Each row below holds a small network's activations on one input, seen along a few directions.
Each table varies a few parts of the input and shows all the possible inputs, shuffled.
Descriptions start from the smaller parts, as in this example, which fits no table here: line(6) and (point or line(11) or (values(2) and ring(8))).
Shared parts are said once, and a part with two or three values counts as separate values.

Other details of the inputs vary at random and push rows far along two fixed directions, the same in every table; ignore that.

Table:
r1: [  9 -14  12  10   3   4  -1  -5  13   9  10  -8  -4  12]
r2: [-15   0 -12   1   7   1 -10  12  -2  -8   5   1   7 -10]
r3: [ 15 -18   7  15   4 -10 -10   7  13   5   5  -7   2   2]
r4: [ 20 -15  12   3 -13 -12  -6  -1  28  18  -2  29  -8   5]
r5: [ 12 -16  42  34   2  16  -2  -2 -18  -6   4 -33  -5   0]
r6: [ 26  -2  12  -8 -22  -9  11 -19  21  24 -11  14 -14  11]
r7: [-16  17 -17  -4   4   9   2   7 -27 -12  -4  -2  10 -12]
r8: [ 16  -6  17   7  -9   0   6 -11   1   3  -5 -16  -7   5]
r9: [ 28  -7  17  -3 -18 -12  -1 -10  18  26 -22  23  -9   0]
r10: [  6  -4  19  11  -3   1   2  -9  10   7  -2 -13  -2  12]
r11: [-28  20 -41 -13  20  -5  11  21 -23 -21   7   0  16 -20]
r12: [  0 -15  21  10   2   5  -7  -4  11   7   5   0  -2   6]
r13: [ 24 -11  14   0  -7 -15  -5  -9  18  21 -11  31  -2   1]
r14: [  3 -11  31  27   4  17  -3  -8 -24  -8   5 -32  -1  -2]
r15: [ 3 -6  1 -2 -2 -3 -4 -2 19  9  2 -3  2  7]
r16: [  4 -21  22  34  18   8 -16  -1 -30  -8  10 -25   6  -8]
r17: [  9  -4  24   9  -8   5   3 -11  -2   5  -5  -4  -6   2]
r18: [-11  26 -55 -38  -5 -17   8  14   8  -3 -10  33  14 -12]
r19: [-40  33 -13 -46  17   2  -5  23 -39 -39  23   6 -12  -2]
r20: [-27   9 -18  -9  10  16   2   5  -4 -12  10   3   1  -5]
r21: [ -8 -21  23  27  14  18 -12   0 -13 -11  15 -32  -3   0]
r22: [ -2 -12  25  28   8  14  -5  -2 -14  -9   7 -46   1   7]
r23: [-26  -5 -18  15  30   8  -2  16 -30 -26  24 -31  12  -9]
r24: [-17   4  -8  16  22  10  10  12 -43 -19  10 -33  11  -8]
r25: [-17  30 -34 -41 -20  -1  16  -5  11   1 -18  33  -3  -8]
r26: [ -8  31 -51 -42 -12 -15  20   7   8   1 -18  32   3  -9]
r27: [ 31  -8   3  -6 -11 -29  -3 -10  22  21 -14  26   2   4]
r28: [ 31  -5   8  -4 -17 -17   9  -9  18  25 -13  20 -11   9]
r29: [  6 -15  14   9   5  -1  -2  -4  14   9   7  -9   1  12]
r30: [-25   7 -24  -5  12   7  -9  14 -10 -16   7   3  11 -14]
r31: [-15   5 -10  15  19  12   7  10 -45 -22   9 -34  14  -9]
r32: [-40  41 -29 -48  20  -8  -6  23 -38 -24  27 -12 -15  11]
r33: [-41  22 -40 -28   4   9   2  10   3 -12   2  16  11  -9]
r34: [ 3 -5 23 12 -8  8 -4 -9  9  1 -4 -8 -7  6]
r35: [  8 -20  13  14   3  -2 -13   3  11   2   5   2  -5  -4]
r36: [  4 -14   7   4   0  -6  -9   3  15   8   3  16   0  -2]
r37: [-15  -2 -16  17  27  12   4  14 -41 -23  22 -28  10 -10]
r38: [ 20  -8  12  11  -4  -8   1   0  -6   7 -10 -11   0   2]
r39: [  5 -22  21  31  18   9 -16   3 -26  -7   9 -26   4 -10]
r40: [ -4 -22  17  28  18  13  -7   1 -13 -12  18 -44   0   5]
r41: [ 26 -15   1  -1  -9 -20  -8  -5  33  17  -4  18  -5  10]
r42: [ 30 -16  19  12  -5  -2  -9  -1   8  11  -2  15  -9   3]
r43: [ 23 -16   7  12   7 -10  -3  -1   1   4   0  -3  -2   1]
r44: [-17  23 -56 -34  -5 -14  11  18  18  -6   2  36   6  -6]
r45: [ 17  -5  29  10 -13   7  -9 -11  18   7 -11   1  -4  10]
r46: [-11  28 -39 -34 -16  -6  16   6   3   3 -13  42   0 -10]
r47: [ 18   5  10  -8 -22 -11   5 -18  35  24 -12  18 -10  19]
r48: [ 27  -5  18  -5 -19 -19   4 -12  20  30 -22  32 -10   2]
r49: [ 12  -3  22  10  -9   9   4 -11  -2   5   0  -4 -10   2]
r50: [ 13   2  20  -5 -24  -6  -6 -13  33  21 -19  19  -7  11]
r51: [ 4 -2 22 13 -7 11 -2 -9  8  4  1 -4 -8  8]
r52: [-16   1   5  18  10  15   3   3 -21 -17  11 -39   9   0]
r53: [-17   9  -6   7  13  18   9   4 -33 -21   9 -38   8  -9]
r54: [ -6   9  -8  -8  -3   5   8  -7 -12  -6  -1  -9   3  -2]
r55: [-29  34 -32 -36 -15   2  11   1  20  -1 -16  37   5   2]
r56: [-14  33 -39 -44 -18  -8  23  -4  11   6 -14  28   2  -4]
r57: [ 15 -11   6   2  -1  -8  -5  -6   9  11  -6  20  -5  -6]
r58: [-23  19 -20  -8   5  11   8   3  -4 -15   0 -14   4   1]
r59: [ 16 -10  18  12  -4   0  -1  -5  -5   5  -8  -1  -7  -2]
r60: [-24  10 -25  -9  12  10   1   6  -6 -14   8  -9  12   1]
r61: [ 0 -8 12  2 -4  1 -7 -5 16  6 -1  7  2  4]
r62: [ 25 -14   5   2  -9 -20 -10  -5  28  17  -4  16   3   9]
Each input here is: values(2) and (point or (ring(5) and ring(6))).
Changing only the values(2) part turns r19 into r32. The same change can be made to r17. Which row results? -> r56
Change only the values(2) part in r29. List by row number the other rows that result. -> r12
Change only the values(2) part in r28. List by row number the other rows that result. -> r46

Table:
r63: [ 43 -27  32  29 -14  -7   2 -16   9  19 -17  -8   0   6]
r64: [  5   0 -20  -5   0 -15   3   8  -9   5  -4  17   6 -13]
r65: [ -8   2 -17  -4  -1   1  -2   5  12  -2  -2  12   4  -3]
r66: [ 15  -3   5 -16  -9 -19  -6  -4  28  20 -10  28  -9   7]
r67: [-19  -3  18  33  15  29   4  -2 -43 -18  10 -53   4  -4]
r68: [-31  22 -17 -12  11  10   2  12 -26 -24   9  -9   5  -6]
r69: [ -4   9  -8 -12   3  -6  -2   2   6  -4   2  12  -5   2]
r70: [ -7   5 -19 -13   0  -7   1   7  14   5   1  16   3   0]
r71: [  0   9  -8 -22  -7  -5  -1   2   9   6  -1  16  -7   5]
r72: [ 15 -13  38  23  -3   9  -1 -12  -6   1   0 -26 -11   7]
r73: [ 16 -29  25  31   2   5  -7  -7   7   6   3 -12   3   1]
r74: [-27  22 -18 -13   7  14   6   7 -24 -22   9 -15   7  -4]
r75: [  2   5 -12 -18  -5  -9   0  -1  22   8  -1  23   0   3]
What is each input in this table made of? -> values(2) or line(11)
Which other rows belong to the same alternative as r66? List them by row number. -> r65, r67, r68, r69, r70, r71, r72, r73, r74, r75

Table:
r76: [ 10  -5  -3 -14  -8 -13  -8  -4  40  14  -4  28  -4   8]
r77: [ 18  18  -6 -26 -20 -21   8 -13  17  19 -22  35 -10   0]
r78: [ -7  14  -3 -21 -15   0   3  -7  20   5 -10  12  -5  11]
r79: [-23  15 -12  -1  14  10   9   6 -37 -24  11 -30   6  -4]
r80: [ 27 -36  26  53  -2  12   1 -12  -5   6  -8 -32  10  -3]
r81: [ -1   9   5 -10  -5  -1   7  -9   7   6  -3  -5  -4  11]
r82: [ 26 -28  33  31  10  -8 -11   4 -13   7   6 -14  -1   2]
r83: [-19  25 -22 -32 -19   3   6   2  14  -1  -9  31   1  -4]
r84: [ 17 -22  25  15  -3  -4 -16  -5  21  13   1  10  -9   5]
r85: [-32  31 -31 -26  -2  11  12   8 -21 -17  -3   9   5 -12]
r86: [-39   7 -29  11  34  23  -2  21 -48 -36  24 -23  11 -24]
r87: [ 14 -25  24  26  15   0  -9   2   0   3  17 -27  -1   7]
r88: [  9  -3  -7  -5   3 -13   0   7   6   5   0   6   0   4]
What is each input in this table made of? -> point or (values(2) and ring(6))
Change only the values(2) part in r79. List by row number the other rows that result. -> r88
Change only the values(2) part in r77. List by row number the other rows that result. -> r82

Table:
r89: [  9 -33   9  40  22  12  -6   7 -19  -9  15 -27  10 -10]
r90: [  9   8   1 -23 -18 -12   1 -10  30  17 -10  37 -10   7]
r91: [ 11   6   2 -22 -14 -11   0  -5  16   7 -11  25  -5  10]
r92: [  2 -17  27  31   5  12  -4  -4 -15  -2   4 -26   3   1]
r93: [-14  26 -42 -33 -13  -3  11  -3  26   5 -14  25   6  -2]
r94: [-29  19 -28 -26   0   3   3   5  10  -4   3   9   6   2]
r95: [ 25 -25  22  11   3 -21 -18   2  25  16   4  17  -5   8]
r96: [ 17   0  10  -6  -1 -12   2  -1   2   6  -1   3  -8   8]
r97: [ 13  -2   1   1  -9 -14  10  -6   0   8  -6   3  -2   2]
r98: [-46  21 -35  -4  10  21  12  13 -27 -29   9 -19  15 -15]
r99: [ 11 -12  22  24   3   4  -3  -3 -18   1  -3 -19  -2  -2]
r100: [-40  19 -27 -11  16  21   3  16 -23 -29  15 -18   5 -10]
r101: [ 18   0  16  -3  -6  -8  -6  -5   4  13  -4  10 -13   3]
r102: [ 11 -11  23  20   1   6  -5  -7 -10   0  -3 -20   1  -2]
What is each input in this table made of? -> values(2) and (point or line(6))
Which other rows agree with r95 in the values(2) part? List them by row number. -> r90, r91, r94, r96, r100, r101

Table:
r103: [ 21 -13  31  26  -9   0   6 -17   2  16  -5 -18  -1  11]
r104: [ -1   3 -18 -10  -1 -12   1   6   3   3  -5  18   6  -8]
r105: [19 -7 22  1 -4 -5 -1 -8  0  6 -2 -4 -9  8]
r106: [-18  10 -32 -21  -2 -10   3   6  17  -5  -2  22   5  -2]
r107: [ 3 -5 -3 -1 -1 -6 -2  3 15  8  2 13 -1  2]
r108: [  8  -4 -11  -9  -4  -7  -1   2  10   8  -5  15  -2  -3]
r109: [-17  -2   7  12  18  15  -2   3 -21 -15  13 -37   3   4]
r110: [20 -8 21  1 -4 -7 -2 -7 -4  8 -3 -3 -6  6]
r111: [ -2  13 -20 -26  -9  -7   1  -1  16   7 -10  35   1  -5]
r112: [12 -2  1 -7 -4 -8  0 -1 14  7 -6  4 -6  4]
r113: [-26  21 -42 -25   8  -1   7  12 -17 -17   7   7  12 -13]
r114: [ -6  -1  11  10   5   7  -4   5 -27 -14   2 -20   0  -5]
r115: [  0  -2 -15   1  -1   2   8   2   7   4  -6   8  10  -8]
r116: [10 -3 12 -1 -6 -3  3 -6 12  8 -1  1 -9 12]
r117: [ 1  8  1 -7 -2 -5  4 -4  8  4 -1  5 -7  6]
r118: [ -3   4  -9 -14  -8  -3  -3   1  14   4  -4  21  -2   0]
r119: [-25  16 -25 -14   3   7   5  10  -3 -11   5  12   7  -5]
r120: [-2 -7 -2  6  6  0 -5  6 -1 -3  6 -4  2 -4]
r121: [ 8 -4 21  8 -2  5 -5 -5 -3  3  2 -7 -7  2]
r122: [-29  13 -26  -7  13  11  -3  12 -32 -19   6  -5   9 -15]
r123: [ 15  -7   7   6   0 -11  -3   1  -4   5  -2  -3   0   2]
r124: [-11  -7  18  31   7  28   2  -3 -30 -18   0 -44   7 -11]
r125: [-23  14  -4  -5   9  12   2   4  -9 -13   7 -11   5  -2]
r126: [ 0 -3  1  2  0  3 -2  0  0  0  3  7 -3  0]
r127: [-20   3  -6   9  20  13  -2   9 -20 -18  13 -29   8  -2]
r128: [13 -7  5  5  2 -5 -2  0  0  3  1 -5 -2  5]
r129: [ 9 -5 23  8 -3  1 -7 -6 -4  3 -1 -6 -8  1]
r130: [ 3 -3 -1  7 -7  5  8 -8  9  4 -9 13  3 -1]
r131: [18 -8  6 15 -5 -6  4 -8  7 11 -7 -3  4  5]
r132: [ 2 -7 -3  5  6 -3 -5  3 -4  0  4 -1  1 -5]
r133: [ 9 -7  6  6  2 -4 -3  2  7  4  2 -5 -1  7]
r134: [ 3  4  8 -6 -9 -1  0 -5  8  1 -3  7 -7  2]
r135: [-5 -3  8  7  3  4 -6 -1  6 -2  6 -2  3  3]
r136: [ 13  -2   9  -4  -6  -4   3  -6   6   9  -3   1 -10   9]
r137: [  1   9   1 -12 -13  -4   0  -3  17  10  -4  18  -3   3]
Changing only one part turns r131 into r103. The same change can be made to r123. Which row results? -> r110
What is each input in this table made of? -> ring(5) and (point or line(6))
Change only the ring(5) part in r119. List by row number the other rows that result. -> r107, r116, r133, r137
Change only the line(6) part in r111. List by row number the other rows that result. -> r118, r119, r122, r126, r135
